Each row below holds a small network's activations on one input, seen along a few directions.
In each table, some parts of the input vary, and every possible input appears once, in random order.
Descriptions start from the smaller parts, as in this example, which fits no table here: line(4) and (point or line(9) or (values(3) and ring(5))).
Shared parts are said once, and a part with two or three values counts as separate values.
In the rows, zero is written as 128.

Other details of the inputs shift rows strongly along two fixed directions, in all tables alike. That doesn't count.

Table:
r1: [ 80 171 217 103 143 107 106 177 141 203 157  74 139 101]
r2: [139 135 190 135 115 109 123 159 153 151 115  91  94  65]
r3: [122 126 106 182 125 117 137 133 148  94 101 116 132 103]
r4: [137 123  43 171 104 127 148 115 150  76 151 139 151 132]
r5: [142 172 192 121 109  85  98 147 134 201 117  80  85  82]
r6: [101 123 204  77 141  99  83 146 114 200 116 123  78  99]
r7: [ 77  79 119 154 137 101 123 171 129 115 119 107  84  57]
r8: [149 108 119  55 160 182 110  64  87 164 143 195 170 224]
r9: [128  94  71 114 146 163 157 100  90  82 152 159 147 184]
r10: [ 90 123 204 105 136  78  94 170 117 177 119  94  55  66]
r11: [198 175 140  71 135 190 131  60  95 149 144 190 176 223]
r12: [ 98  89  85 151 135 118 162 144 106  67 146 122 111 115]
r13: [154 151 181 123 118 124 120 141 127 162 115 124 116 102]
r14: [ 50 145 176 130 118 100 142 200 157 168 104  84 124  89]
r15: [186 155 122  94 130 181 135  47 103 133 122 169 191 239]
r16: [190 156 152  81 139 166 136  40 122 144 128 158 182 236]
r17: [181 171 107  97 124 158 113  79 117 148 149 156 156 209]
r18: [143 123  29 172 121 133 159 128 140  69 133 126 155 122]
r19: [125 171 210 133 117  92  79 149 149 178  96  98  83  98]
r20: [179 171 159  82 121 146 126  69 122 182 146 116 142 176]
r21: [105  98  40 211 108 123 150 135 167  27 112 133 153 107]
r22: [100  67  78 136 148 134 132 137 126 105 124 151 130 113]
r23: [152 173 212 106 120 120  88 146 136 184 119 126  92 111]
r24: [100  82  78 149 140 122 155 148 111  67 141 124 114 112]
r25: [ 78  49  33 184 134 122 163 165 129  39 127 127 125  77]
r26: [123  99  60 190 104 129 157 154 159  42 133 146 141  85]
Description of these inputs: values(2) or line(9) or (values(3) and line(5)).
Which other rows does r20 become when the values(3) part takes its other values? List them by row number. -> r2, r16

Table:
r27: [ 82  76  69 156 131 140 142 131 135  77 104 137 155 140]
r28: [ 84 111 197 135 136  77  78 158 142 165  89 100  52  67]
r29: [142 166 178 106 120 133 104 106 145 196 109 127 139 147]
r30: [133 158 185 119 124 125 123 136 135 167  96 112 126 121]
r31: [137 154 120 118 122 116 116 122 134 153 147 106 123 119]
r32: [111 103 104 117 148 156 156 143 117 114 154 148 167 142]
r33: [ 93  82  68 152 137 131 158 172 120  83 155 117 121  77]
r34: [198 141 108  73 130 176 149  53  88 108 153 181 160 219]
r35: [161 122  71 132 121 125 125 103 141 111 133 142 134 132]
r36: [101 123 196 104 130  72  77 141 117 191 114 103  52  96]
r37: [ 67 122 150 126 141  97 116 153 120 153 115 101 113 107]
r38: [154 130 129 127 125 112 127 131 128 123 122 117 104 109]
r39: [193 140 125  98 137 179 128  60 108 117 124 176 169 218]
r40: [123 121 135 147 116 114 149 154 128 106 151  95 102  88]
r41: [ 90 117 130 114 140 109 116 128 108 151 141 109 101 132]
r42: [111  92 119 138 133 105 131 168 117 123 130 127  85  61]
r43: [165 164 114  91 124 181 132  67 124 128 133 184 199 241]
r44: [137 151  90 125 127 158 145 108 128 112 155 154 188 200]
r45: [104  96 112 136 137 152 149 150 129 111 116 149 149 114]
r46: [ 92 103  22 207 108 112 162 173 152  42 146 103 131  81]
r47: [149 184 186  75 131 132  98  96 127 211 143 125 158 176]
r48: [171 165 179  96 123 134  81  82 131 187 114 146 124 156]
r49: [112  96  42 218 117 123 145 155 165  33 109 131 130  83]
r50: [148 131  84 134 134 144 158 119 116 101 150 118 141 147]
r51: [107 113 142 171 113 116 151 166 156  94 103 102 119  66]
r52: [125 105  56 176 130 147 178 142 136  65 135 118 180 136]
r53: [148 140 190 126 123 125 115 119 125 136 113 129 102 111]
r54: [136 170 183 112 108  81  87 142 131 181 123 109  71  99]
r55: [114 158 230 113 126  94 120 164 138 176 132  87  99  86]
r56: [154 107 126  96 148 175 123  97 101 125 132 186 147 171]
Describe the family of inputs behind these rows. -> ring(5) and (values(2) or line(4))
Changing only the ring(5) part turns r43 into r44. The same change can be made to r51. Which row results? -> r55
Which other rows does r27 become when the values(2) part takes its other values? List them by row number. -> r45
Which other rows does r31 become when the line(4) part takes its other values? List them by row number. -> r40, r46, r50

Table:
r57: [113 151 186 139 116 104 115 162 145 149 114  92 110 100]
r58: [122 114  90 164 129 143 156 148 147  91 116 127 164 123]
r59: [113 122 108 171 122 125 149 161 153  91 110 112 145 101]
r60: [205 105  43 158 110 148 164  80 132  53 141 141 137 137]
r61: [119 153 138 148 110  96 130 168 152 152 131  88 112  70]
r62: [ 96  90  95 139 142 128 148 149 132  96 139 128 141 111]
r63: [119 121 122 115 130 156 146 112 124 113 135 146 156 171]
r64: [194 185 137  75 114 138  93  51 117 187 136 157 144 218]
r65: [119 149 112 158 107  97 143 160 151 116 138  91 120  88]
r66: [ 96 113 145 120 141 108 125 154 112 156 130 105 102  96]
r67: [162 135 202 149 110  87 100 145 134 144  83 106  59  50]
r68: [104 133 178  96 136 105 111 136 102 168 141 102  93 123]
r69: [149 123  98  72 150 153 105  57  82 147 136 173 135 222]
r70: [142 143 109 134 128 158 135 117 133 122 138 140 169 152]
r71: [ 98 112 170 106 142 113 111 156 124 165 134 113 111  94]
r72: [118 146 183 132 125 117 113 162 144 163 106 100 120  95]
r73: [127  87  81 150 132 113 124 157 101  87 134 136  54  77]
r74: [141 136 172  52 148 132  74  73 102 192 131 168 119 194]
r75: [106 146 198 103 130 120 116 144 135 177 111 118 111 115]
r76: [138 182 196 106 123 120 106 122 134 177 134 115 124 144]
r77: [121 140 164  79 144 126 121 110  93 166 146 127 118 167]
r78: [127 107  71 186 118 125 126 125 156  80  87 135 143 123]
r79: [103  87  72 157 135 154 167 142 140  80 120 144 162 125]
r80: [145 142  86 139 122 160 148 102 131  90 153 146 177 181]
r81: [ 95  78  73 152 140 129 158 146 132  71 144 131 145 117]
r82: [105 133 126 174 121 112 132 171 159 121 119  98 126  67]
r83: [130 121 125  99 140 173 142 105 118 136 130 158 168 178]
r84: [120 117  90 170 124 134 158 146 148  75 119 123 157 128]
r85: [170  92  78 103 141 162 130  88  88  85 154 201 127 171]
r86: [113  93  73 153 127 144 130 107 140  86  97 161 144 146]
r87: [116 136  85 171 109 104 150 165 156  99 135  94 130  77]
r88: [ 97  90  99 137 136 126 143 143 126  91 146 125 135 118]
r89: [ 97 118 164 110 141 108 113 155 107 168 129  98  94  94]
r90: [ 95  91  70 150 142 126 157 144 116  86 136 118 134 115]
r91: [150 128 197 111 117 111 100 126 109 154  99 148  68  89]
r92: [125 171 163 128 104  92 118 153 142 160 141  86 105  97]
r93: [173 146 200 140 115  99  96 120 138 151 106 104  61  66]
r94: [119 128  79 168 110 117 150 162 150 104 138  99 138  81]
r95: [138 114 117  78 154 167 139  93 102 139 154 170 174 196]
r96: [177 154  95 116 128 166 108  46 126 127 127 179 173 224]
r97: [132 154 188  74 136 148 123 100 115 173 130 147 140 186]
r98: [146 188 196  95 127 132 103 112 129 187 132 125 135 151]
Describe the family of inputs behind these rows. -> line(6) and (values(2) or line(5))
Changing only the line(6) part turns r70 into r72. The same change can be made to r80. Which row results? -> r57
A walk changes only the line(6) part. It starts at r90 and steps to r62. List the rest of the walk in order. -> r75, r59, r98, r87
